Each row below holds a small network's activations on one input, seen along a few directions.
In each table, some parts of the input vary, and every possible input appears once, in random order.
Descriptions start from the smaller parts, as in this example, which fits no table here: one of 8 places around a ring, together with either a single point or one of 11 places around a ring or (one of 3 separate values, together with one of 6 places along a line).
Shared parts are said once, and a part with two or three values counts as separate values.

Other details of the inputs shift rows strongly along two fixed directions, in all tables alike. That doesn't count.

A family of inputs:
r1: -.25  .16  .13  .35  .00 -.16 -.13  .39 -.40  .07  .22 -.43
r2: -.19 -.19 -.11  .01  .00  .24 -.06 -.18 -.04 -.15 -.22 -.06
r3: -.18  .29  .23  .26  .05 -.07 -.10  .30 -.31  .14  .43 -.45
r4:  .32  .03 -.09 -.03  .00 -.48  .13 -.08  .01 -.05 -.14  .27
r5: -.18 -.10 -.06 -.06 -.06  .37  .04 -.11  .10 -.02 -.06  .03
r6: -.09 -.09 -.08 -.03 -.02  .35 -.03 -.14  .11 -.01 -.07 -.04
r7:  .33  .09  .07 -.19  .01 -.33  .15 -.01  .10  .11 -.05  .33
r8: -.19 -.20 -.08  .01  .02  .24 -.05 -.16 -.01 -.17 -.23 -.07
r9:  .40  .10  .04 -.18 -.01 -.34  .01 -.03  .14  .07 -.04  .27
r10: -.26  .18  .13  .38 -.02 -.21 -.02  .28 -.37 -.01  .32 -.45
r11: -.18  .26  .23  .26  .02 -.07 -.09  .30 -.31  .17  .42 -.47
r12:  .39  .13  .04 -.18  .05 -.33  .03 -.02  .13  .02 -.05  .28
r13:  .40  .10  .05 -.18  .02 -.34  .03 -.02  .14  .05 -.05  .26
r14: -.16 -.17 -.08 -.09 -.02  .34  .05 -.06  .15 -.07 -.05 -.03
r15: -.09 -.19 -.04 -.07 -.02  .36 -.04 -.07  .12 -.10 -.03 -.03
r16: -.10 -.16 -.07 -.08 -.01  .37 -.05 -.09  .10 -.12 -.01 -.01
r17:  .40  .13  .00 -.17  .07 -.32  .06 -.07  .09  .10 -.04  .28
r18: -.18 -.22 -.09  .02 -.04  .23 -.06 -.17 -.01 -.12 -.23 -.07
r19: -.17 -.08 -.05  .00  .00  .35  .00 -.15  .14  .02 -.05  .03
r20:  .33  .08 -.01 -.23 -.01 -.36  .09 -.01  .12  .08  .00  .30
r21: -.16 -.21 -.15  .12 -.08  .19  .06 -.15  .05 -.15 -.17 -.06
r22:  .33  .05  .00 -.22  .00 -.36  .10  .00  .14  .09 -.01  .29
r23: -.10 -.19 -.05 -.07 -.05  .36 -.06 -.08  .12 -.09 -.02 -.02
r24: -.17 -.18 -.16  .07  .03  .27 -.05 -.03  .02 -.15 -.26 -.02
r25: -.18 -.08 -.03  .01  .06  .35  .03 -.13  .15 -.02 -.06  .03
r26:  .32  .10  .06 -.13  .05 -.34  .09 -.07  .15  .16 -.03  .34
r27: -.18 -.07 -.06  .00  .04  .35  .02 -.14  .13  .00 -.05  .03
r28: -.20  .20  .24  .20  .01 -.05 -.13  .35 -.31  .05  .48 -.42
r29: -.28  .27  .25  .22  .00 -.04 -.02  .33 -.31  .12  .43 -.37
r30:  .33  .10  .07 -.13  .08 -.34  .11 -.06  .14  .15 -.04  .33
r31: -.16 -.20 -.16  .08 -.03  .26 -.06 -.04  .03 -.10 -.26 -.02
r32:  .39  .14  .01 -.19  .03 -.33  .02 -.04  .12  .04 -.03  .28
r33: -.17 -.14 -.08 -.09  .01  .35  .05 -.06  .14 -.10 -.04 -.01
r34:  .32 -.01  .02 -.13  .04 -.48  .03 -.09 -.03  .00 -.21  .23
r35: -.18  .26  .22  .26 -.01 -.08 -.11  .29 -.30  .19  .43 -.46
r36:  .22  .39  .27  .15  .01 -.89 -.10  .31 -.46  .20  .30 -.16
r37: -.27  .24  .24  .23 -.06 -.05 -.04  .33 -.30  .17  .43 -.38
r38:  .32  .12  .03 -.20  .02 -.32  .13 -.03  .08  .09 -.03  .35
r39: -.10 -.17 -.07 -.07 -.05  .36 -.07 -.09  .11 -.09 -.01 -.01
r40: -.17 -.14 -.11 -.10 -.01  .35  .04 -.08  .12 -.08 -.02 -.01
r41: -.17 -.17 -.19  .07  .01  .27 -.06 -.04  .00 -.13 -.25 -.01
r42: -.16 -.18 -.18  .07 -.03  .26 -.07 -.05  .01 -.10 -.26 -.01
r43:  .33  .00 -.05 -.02 -.01 -.49  .15 -.07  .04 -.03 -.16  .24
r44: -.16 -.19 -.17  .11 -.08  .20  .04 -.16  .03 -.16 -.17 -.05
r45: -.10 -.08 -.07 -.05 -.05  .35 -.07 -.11  .14 -.08 -.06 -.04
Each input here is: one of 5 places around a ring, together with either one of 3 separate values or one of 6 places around a ring.
- Changing only the place on the ring of 5 turns r3 into r35. The same change can be made to r33. Which row results? => r22
- Changing only the place on the ring of 5 turns r10 into r44. The same change can be made to r24. Which row results? => r42
- Change only the place on the ring of 5 in r18. List by row number the other rows that result. => r2, r8, r34, r36
- Change only the choice among 3 separate values in r41. List by row number the other rows that result. => r2, r4
- Which other rows agree with r7 in the place on the ring of 5? List them by row number. => r1, r11, r13, r14, r15, r30, r34, r43

A family of inputs:
r46: -.04 -.10 -.02 -.12  .01  .22  .07 -.18  .18 -.01 -.06  .13
r47:  .01  .07 -.01  .16 -.02 -.34  .13  .07 -.11  .07  .00  .02
r48:  .06 -.11 -.07 -.09  .01  .08 -.11 -.09  .03 -.08 -.19  .02
r49:  .16  .20  .19 -.07  .00 -.25  .01  .11 -.05  .15  .26 -.02
r50:  .00 -.20 -.14 -.12 -.01  .21 -.09 -.08  .10 -.15 -.24  .05
r51: -.85 -.06  .07  .47 -.05  .62 -.25  .32 -.45 -.10  .31 -.84
r52:  .00  .03  .02 -.03  .06  .15  .07 -.07  .14  .09 -.04  .10
r53:  .07 -.03 -.01 -.07 -.01  .12 -.12 -.05  .06 -.01 -.06  .05
r54:  .07  .02  .01  .09 -.03 -.29  .01  .09 -.13 -.08 -.01 -.04
r55: -.07 -.11 -.11  .09 -.02  .00  .12 -.17  .05 -.01 -.22  .09
r56:  .08  .24  .09  .08  .03 -.34  .08  .07 -.12  .14  .15  .01
r57:  .06  .17  .09  .02  .05 -.12  .07  .14  .01  .15  .13  .06
r58: -.04 -.20 -.12 -.05  .03  .19 -.06 -.17  .05 -.12 -.28  .07
r59:  .10  .07  .05  .11 -.01 -.34 -.02  .05 -.17 -.03  .00 -.07
r60: -.03 -.11 -.05 -.13 -.01  .19  .09 -.11  .17 -.04 -.04  .15
r61:  .19  .18  .13 -.01  .03 -.29 -.05  .11 -.07  .08  .24 -.05
r62: -.01 -.25 -.18 -.16 -.03  .45 -.07 -.18  .25 -.14 -.26  .16
r63: -.05 -.06 -.12 -.03 -.01  .12  .12 -.12  .11 -.04 -.12  .14
r64:  .13  .14  .13 -.09 -.02 -.17  .03  .14 -.02  .10  .24  .00
r65:  .16  .11  .07 -.03  .00 -.21 -.03  .14 -.03  .03  .21 -.03
- Changing only one part turns r47 into r55. The same change can be made to r57. Which row results? => r52
- What is each input in this table made of? => one of 2 separate values, together with one of 10 places around a ring
- Change only the choice among 2 separate values in r59. List by row number the other rows that result. => r54

A family of inputs:
r66: -.31  .08  .10  .30  .06 -.06 -.02  .06 -.38  .01  .14 -.38
r67:  .09  .18  .23  .01 -.05 -.23  .21  .15  .04  .10  .41  .04
r68:  .43 -.07 -.05 -.13  .13 -.44  .18 -.33  .12  .01 -.41  .47
r69: -.41  .06  .13  .40  .05  .02 -.03  .08 -.30  .08  .14 -.48
r70: -.41  .25  .24  .29  .00  .26  .12  .17 -.13  .18  .41 -.27
r71: -.36 -.38 -.25 -.06 -.06  .47  .00 -.16  .05 -.23 -.40  .02
r72: -.14 -.19 -.15 -.19 -.06  .70  .04 -.26  .26  .01 -.09  .05
r73:  .13  .18 -.05  .27  .02 -.53  .04  .16 -.15  .11  .03  .02
r74:  .38  .04 -.08 -.09  .07 -.35 -.04 -.01 -.02 -.05 -.35  .24
r75: -.30  .11  .05  .29 -.06 -.07 -.14  .10 -.34  .04  .12 -.35
r76: -.28  .11  .07  .26  .00  .07 -.22  .27 -.36 -.11  .08 -.52
r77: -.16 -.19 -.12 -.12 -.06  .71  .04 -.25  .36  .09 -.11  .02
r78: -.22 -.43 -.33  .12 -.09  .48  .03 -.17  .15 -.35 -.23 -.05
r79: -.23 -.05  .15  .27  .00 -.10 -.01  .11 -.30 -.09  .25 -.44
r80: -.15 -.20 -.06 -.14  .06  .72 -.21 -.19  .30 -.01 -.15  .06
r81: -.28 -.20 -.10 -.13 -.10  .66  .20 -.26  .34 -.17 -.03  .10
r82:  .14  .19  .11  .16 -.01 -.51 -.05  .04 -.20  .14  .00  .01
r83:  .04  .15  .05  .08 -.05 -.43 -.09  .03 -.21  .03  .05 -.09
r84:  .40  .12  .00 -.34  .02 -.27  .31 -.22  .35  .06 -.09  .61
r85: -.28 -.31 -.37  .09 -.05  .49  .01 -.23  .10 -.31 -.32 -.02
r86:  .01  .31  .21  .11  .02 -.21  .21  .11  .06  .28  .28  .09
r87:  .36  .15  .25 -.17  .03 -.28 -.21  .24 -.04  .08  .37  .03
r88: -.36  .03  .06  .30 -.03 -.09 -.06  .28 -.30  .12  .05 -.30
r89:  .42  .12  .01 -.36 -.03 -.20  .09 -.10  .20  .14  .05  .31
r90: -.16 -.34 -.22 -.05 -.06  .53 -.12 -.16  .12 -.36 -.40 -.12
r91: -.24  .19  .20  .09  .06  .29 -.32  .25 -.25  .10  .40 -.35
r92: -.12 -.30 -.21  .02  .03  .55 -.09 -.21  .15 -.22 -.54  .02
r93:  .55 -.04 -.01 -.43  .08 -.28  .19 -.09  .41  .03 -.02  .50
r94:  .02  .31  .18  .04  .02 -.20  .21  .11 -.04  .21  .30  .11
r95: -.14  .21  .19  .11 -.04  .19 -.04  .17 -.13  .26  .38 -.30
r96:  .15  .19 -.08  .21  .02 -.51  .03  .16 -.25  .03  .05  .04
r97:  .46 -.13 -.09 -.26  .03 -.48  .17 -.32  .14 -.14 -.32  .41
r98:  .08  .10  .06  .06 -.11 -.44 -.08  .05 -.19 -.03  .10 -.12
r99:  .61 -.15 -.09 -.24  .01 -.42  .01 -.08  .19 -.17 -.40  .39
r100: -.23 -.54 -.25 -.08 -.10  .46  .04 -.15  .16 -.28 -.38  .08
r101: -.30  .16  .14  .05  .02  .21 -.04  .27 -.10  .03  .48 -.41
r102: -.33 -.43 -.25 -.08 -.12  .47  .00 -.13  .06 -.28 -.35 -.01
r103: -.26  .10 -.04  .43  .00 -.05 -.04  .20 -.31  .00  .13 -.30
r104: -.45  .02  .03  .28 -.04  .03 -.08  .30 -.43  .03  .10 -.36
r105: -.25  .22  .13  .08  .10  .16 -.01  .24 -.12  .16  .39 -.27
r106:  .42 -.07 -.09 -.24  .09 -.48  .16 -.34  .11 -.09 -.37  .43
r107:  .34  .14  .01 -.34  .12 -.23  .12 -.04  .24  .08  .03  .34
r108: -.10 -.26 -.08 -.28 -.02  .71 -.23 -.17  .24 -.21 -.05  .01
r109:  .22 -.06 -.05 -.07  .03 -.39  .09  .01 -.03  .06 -.32  .36
r110:  .47  .08 -.03 -.34  .16 -.26  .19 -.14  .44  .21 -.16  .56
r111:  .28  .28  .21 -.19  .09 -.28 -.23  .18 -.10  .11  .29  .06
r112: -.11 -.25 -.14 -.26 -.15  .68  .02 -.23  .30 -.11 -.02 -.03
r113: -.07 -.23 -.07 -.20  .08  .74 -.20 -.24  .28 -.06 -.20  .16
r114:  .34 -.03 -.21 -.05 -.05 -.44  .08 -.05  .04 -.17 -.16  .27
r115:  .03  .15  .07  .20 -.03 -.43 -.06  .04 -.14  .17  .00 -.07
r116: -.33 -.03  .11  .31 -.13  .00 -.15  .16 -.28 -.07  .27 -.51
r117:  .22  .20  .09  .15  .06 -.46 -.10  .21 -.15  .11 -.10 -.06
r118:  .18  .31  .19 -.05  .15 -.29  .08  .19  .01  .26  .27  .08
r119:  .25  .13  .18 -.12 -.10 -.18  .03  .17  .01  .16  .41 -.08
- Changing only one part turns r111 into r108. The same change can be made to r71. Which row results? => r102
- Changing only one part turns r94 into r70. The same change can be made to r75. Which row results? => r82
- What is each input in this table made of? => one of 6 places along a line, together with either one of 4 places along a line or one of 5 separate values
- Change only the choice among 5 separate values in r78. List by row number the other rows that result. => r79, r99, r100, r116
- Change only the place on the line of 4 in r101. List by row number the other rows that result. => r81, r108, r112
- Which other rows agree with r110 in the place on the line of 6? List them by row number. => r69, r73, r77, r80, r86, r88, r115, r117
